These are the activations of a small neural network, seen along a few directions. Each row is one input.
Each table varies a few parts of the input and shows all the possible inputs, shuffled.
Descriptions start from the smaller parts, as in this example, which fits no table here: one of 5 places around a ring, together with either a single point or one of 9 places around a ring or (one of 3 separate values, together with one of 6 places along a line).
Shared parts are said once, and a part with two or three values counts as separate values.

Other details of the inputs vary at random and push rows far along three fixed directions, the same in every table; ignore that.

A family of inputs:
r1: [  1  16 -28  -4  20  -7   6  10  11  -3  10]
r2: [ -2 -17  -7  -3   1  27   7 -23  10  -3   0]
r3: [  3  15  16   6   2 -14  -6   9  -6 -10  -2]
r4: [-2  2  3  8  4  5 -1  2  3  5 -3]
r5: [ -4   7  15   1  -8  -9 -16   5  -3   3 -11]
r6: [  3  -5 -10 -10   4  13  10 -14   6 -15   6]
r7: [ 3 -2  3  4  9 -1 -1  2  1  1 -6]
r8: [ -1   0   9  -4  -7  15  -2 -20   5 -11   3]
r9: [  8   7   0  13  -2 -11  -6  22 -10   3   3]
r10: [  3  -8  26   5 -18  -1 -15 -12   3   1  -5]
r11: [ 5 -3  0  4 -3 -6 -7  0  4  3  0]
r12: [ -3   1 -30  -2  15  -6   6  13  -1  -3   0]
r13: [  3  17 -10   2   7  -6   6  15  -2  -5   6]
r14: [ -4  14 -18   2   9 -10  -8  25   2   5  -1]
r15: [ -1  -8  10   1   0  10  -4 -16   9   1  -7]
r16: [  2 -13 -11  -5  14  11   9  -5   5  -3   0]
r17: [ -3  -3 -24  -4   4   5   6   6   0  -4   0]
r18: [  7 -18 -14  -4   0  13   4 -11   1  -5   7]
r19: [ -3 -11   1  -6  -4   5  -7 -15   2  -7  -9]
r20: [ 3 -1 -4  6 -5  0 -3  8  0  3  6]
r21: [-2 -3  3  5  4  8 -3 -4  7  2 -5]
r22: [ 5  0 -3  6 13 -2  3 15 -4 -1 -3]
r23: [-3 -8 -2 -1 -1  1 -2 -3 -6 -9 -7]
r24: [ 2  6  0  7 11 -6 -3 10  3  6 -5]
r25: [-23  -8  -4 -36 -15 -17  50 -12 -18  39  15]
r26: [  4  18   3  17  -1 -25 -12  33  -3  11   2]
r27: [ -3  -8   4  -7  -6   5 -10 -15   4  -3  -9]
r28: [ -2  21  21   6  -3 -13 -11   7  -1   0   0]
r29: [  4   9  -2   1   8  -6   3   7  -2 -12   3]
r30: [  0 -16 -13  -3  -3  15   1 -12  13  -2   9]
r31: [  0  -6  -7 -10  -3  22   6 -23   9 -13   7]
r32: [-6 -1  1 -3 -6  6 -9 -2  1 -1 -5]
r33: [ 6 -4 -1  4  0 -6 -6  0  0  1  1]
r34: [  6  -9 -23   0  12  -1   2   4   1  -2   8]
r35: [ 3 -1 22  9 -6  3 -3  1 -8  0 -9]
r36: [-4 -1 -3 -3 -7  6 -4  1 -1  0 -4]
r37: [ -4   8 -17  -5   9   7   4  -2  11  -5  11]
r38: [  5 -10  26   7 -23   7 -10 -11  -6  -2  -3]
r39: [  1   6   8  -3   2  -4  -2  -7   3 -10   0]
r40: [  5   2 -25   2  20   2  12  20   1   2   3]
r41: [  8   0  14  12  -4 -11 -10  10 -14  -1  -2]
r42: [  2  -5  29   9 -13  11  -5 -10  -6   0 -11]
r43: [ -2  15  24   3  -5 -10 -11  -2   0  -2  -2]
r44: [-22   6  15 -29 -27 -25  42  -3 -25  47  11]
Description of these inputs: one of 4 separate values, together with one of 11 places around a ring.
Changing only the choice among 4 separate values turns r12 into r16. The same change can be made to r17. Which row results?
Answer: r35
Changing only the choice among 4 separate values turns r43 into r15. The same change can be made to r8. Which row results?
Answer: r2
Which other rows does r24 become when the choice among 4 separate values takes its other values? List them by row number.
Answer: r1, r11, r27
Which other rows does r28 become when the choice among 4 separate values takes its other values? List them by row number.
Answer: r14, r21, r26
